A small network was shown many inputs. Here are its activations along a few directions, one row for each input.
Each table varies a few parts of the input and shows all the possible inputs, shuffled.
A made-up example of a description, with smaller parts first: one of 3 separate values, together with either a single point or one of 11 places along a line or (one of 4 places along a line, together with one of 5 places around a ring).
Shared parts are said once, and a part with two or three values counts as separate values.

A family of inputs:
x1: [ 13   2 -35  -9   1 -10 -11  28 -10 -50 -15  10]
x2: [ 16 -11 -28  -9  -3   6   3  22  -6 -28  -8   5]
x3: [-26 -12  16   0   7 -33   0 -52  -1  29 -12  -1]
x4: [-11 -21  11 -24  -7  -1  -5  -9 -10  13 -19 -15]
x5: [-14   1   0 -21   0 -32 -33   2 -18 -28 -36  -4]
x6: [ 2  0  8 31 16 57 41 23  8 -6 34  8]
x7: [-11 -16   8 -23  -5  -7 -12  -7 -12   3 -24 -11]
x8: [ 64  54 -24  -9 -46 -12 -42  39  24  14  26  -3]
x9: [  0  25  -3  32  22  23   7  36   1 -52  13  30]
x10: [ 16 -34 -17  -8  -9  39  36   9   0  15  15 -19]
x11: [-28   4   8   2  12 -56 -21 -44  -7   0 -25   9]
x12: [-11 -25  13 -24  -7   6   2 -12  -9  22 -15 -20]
x13: [ 45  83   2  32 -25  12 -29  53  34   5  51  19]
x14: [-12  -5   3 -22  -2 -23 -26  -1 -16 -17 -32  -5]
x15: [ 17 -16 -25 -10  -4  13  10  20  -4 -19  -4   2]
x16: [ 2 -4 10 32 15 63 47 20  9  2 39  2]
x17: [-29  10   5   3  14 -65 -28 -40  -9 -11 -29  10]
x18: [  3   5   7  31  17  51  35  26   8 -14  29  14]
x19: [-27  -2  11   1  10 -47 -14 -47  -4  10 -21   7]
x20: [-10 -30  14 -24  -8  12   8 -14  -9  30 -10 -26]
x21: [  1  19   0  31  21  30  14  34   3 -41  16  27]
x22: [-26 -16  18  -1   7 -27   7 -54   0  38  -8  -6]
x23: [  3   9   5  31  18  44  28  28   6 -22  25  19]
x24: [ 17 -30 -19  -9  -8  33  30  12  -1   7  10 -13]
x25: [-25 -25  21   0   6 -16  20 -58   1  55   2 -18]
x26: [ -2  32  -7  32  24  15   0  38  -2 -63  10  32]
x27: [ 17 -26 -21 -10  -7  27  24  14  -1  -1   5  -7]
x28: [ 34  53   6 -22 -44 -33 -65  16  23  37   7 -20]
x29: [-26  -7  13   0   8 -40  -7 -50  -3  20 -17   3]
x30: [-12 -11   6 -23  -4 -15 -19  -4 -14  -6 -28  -8]
x31: [-10 -34  16 -23  -8  17  15 -16  -8  38  -5 -32]
x32: [ 21  59  12   1 -30 -67 -61 -28  33  51  17  -6]
x33: [ 17 -21 -23 -10  -6  20  17  17  -2  -9   1  -3]
x34: [  2  14   3  31  19  37  21  31   5 -32  20  23]
x35: [ 14  -5 -31  -9  -1  -2  -4  25  -8 -39 -11   8]
x36: [-25 -21  19   0   6 -21  13 -56   1  47  -3 -11]
Question: Changing only one part turns x29 into x34. The same change can be made to x17. Which row results?
Answer: x26
Question: Describe the family of inputs behind these rows.
Answer: one of 4 places along a line, together with either a single point or one of 8 places along a line
Question: Change only the place on the line of 8 in x1. List by row number the other rows that result.
Answer: x2, x10, x15, x24, x27, x33, x35
Question: Change only the place on the line of 4 in x31. List by row number the other rows that result.
Answer: x10, x16, x25

A family of inputs:
x37: [ 17  26   4 -15 -28 -36 -39 -12  15  37   2 -11]
x38: [-14 -13   9  -8   1 -17  -2 -28  -3  19 -11  -8]
x39: [  6   0  -2  11   5  29  17  20   2 -11  14   5]
x40: [ 30  32  -7   9 -15  13 -10  31  16   2  26   2]
x41: [ -5 -25  -3   7  14  42  36  14  -8 -16   5   3]
x42: [-29 -45   5 -11  14  -2  25 -36 -16  11 -20 -12]
x43: [16 17 -3 11 -4 21  4 25  9 -5 20  4]
x44: [-22  21  -4 -10  12 -61 -51  -4 -18 -53 -45  19]
x45: [-22 -29   8  -9   8 -10  12 -32  -9  14 -16  -9]
x46: [  2  -9  -2  10   9  33  24  18  -1 -13  11   5]
x47: [-18 -21   9  -8   5 -13   5 -30  -6  16 -13  -8]
x48: [ -2 -17  -2   9  12  38  30  16  -4 -15   8   4]
x49: [11  8 -2 12  1 25 11 22  5 -8 17  5]
x50: [-25 -37   6 -10  11  -6  18 -34 -13  12 -18 -10]
x51: [  2  12   8 -10 -15 -28 -23 -19   6  28  -3  -9]
x52: [ -9  -4   9  -8  -4 -21  -9 -25   0  22  -8  -8]
x53: [  4  31 -27  17  18 -21 -23  36  -8 -83 -16  40]
x54: [22 24 -5 11 -9 17 -3 28 12 -2 23  3]
x55: [ -4   4   9  -9  -9 -25 -16 -22   3  25  -6  -8]
x56: [  9  19   6 -12 -21 -32 -31 -16  10  32  -1 -10]
x57: [ -8 -33  -4   6  17  45  43  13 -11 -18   3   2]
x58: [ 38  39  -9   6 -22   9 -18  35  21   6  28   0]
Question: Describe the family of inputs behind these rows.
Answer: one of 2 separate values, together with either a single point or one of 10 places along a line
Question: Changing only the choice among 2 separate values turns x37 into x58. The same change can be made to x55. Which row results?
Answer: x43

A family of inputs:
x59: [ -7  -3  21  32  25  44  31  -1  17   6  43 -18]
x60: [-24 -30  22 -38 -21 -26  -9 -52  -1  76 -17 -37]
x61: [ 42  19 -35  -7 -35 -27 -19   0  39  30  22   3]
x62: [ 19  40  -7  -9 -36   0 -20  31   3  28  25 -28]
x63: [ 14  14 -45  -4  -3 -49 -35  -2  12 -45 -16  30]
x64: [ 11  38 -17  31  16 -56 -23 -14  26 -18   5  39]
x65: [-13   5  16 -15   1  27 -23  38 -13 -48 -30  29]
x66: [ 54   0 -47 -22 -24 -39 -30   8  16  -8 -10  -1]
x67: [-30  -3  15  37  48  22  28   9   3 -33  14   0]
x68: [ 15  10  24 -18 -29  49  -9  41  14  28   8   3]
x69: [ 34  38 -11  26  -9 -33 -20 -23  40  21  34  21]
x70: [  2 -21  -4  -1   0  50  31  22  15  16  31 -35]
x71: [-54 -39  16 -35   6 -51 -22 -54 -27  -1 -53 -10]
x72: [-56 -11  40   2  23 -54 -11 -67 -12  25 -37  -3]
x73: [ 10  59  18  25 -12  -6 -20   7   5  18  36 -10]
x74: [ 13 -41 -15 -16  10  39  21  30  -7 -23  -1 -39]
x75: [-13 -46  10 -56 -10 -37 -16 -45 -22  36 -49 -40]
x76: [-17  29  44  20  18  21 -11  27   3 -22 -10  38]
x77: [  6 -15  -4  35  10  30  58 -26   3  22  34  21]
x78: [-17 -14  -9  39  34   7  56 -17 -11 -18   4  40]
x79: [ 26 -10  14 -32 -20  37 -19  48  -8 -11 -24  -1]
x80: [-12  60  13  29  13 -28 -23  16 -10 -22   8   8]
x81: [ 6 29 49 15 -5 43 -8 18 17 17 19 20]
x82: [ -9  35 -15  -6  -5 -22 -34  28 -24 -49 -13  -1]
x83: [-14 -39 -38   4  17  14  44  -6 -27 -44 -16  30]
x84: [-27 -27 -13   2  31  28  16  20 -12 -59  -6  -9]
x85: [ 15 -34 -29   1 -15  36  58  -3   1  32  22   3]
x86: [ 31  21 -17 -24 -26 -13 -30  38 -20 -11  -7 -32]
x87: [ 27 -53 -40 -14  -4  25  48   4 -22  -8 -11   0]
x88: [-33 -11  45  -3   2 -31 -10 -76   2  66  -7 -21]
Question: Changing only one part turns x88 into x72. The same change can be made to x73. Which row results?
Answer: x80
Question: Describe the family of inputs behind these rows.
Answer: one of 5 places around a ring, together with either a single point or one of 5 places along a line
Question: Change only the place on the line of 5 in x62. List by row number the other rows that result.
Answer: x61, x68, x70, x85
Question: Change only the place on the ring of 5 in x65. List by row number the other rows that result.
Answer: x68, x76, x79, x81
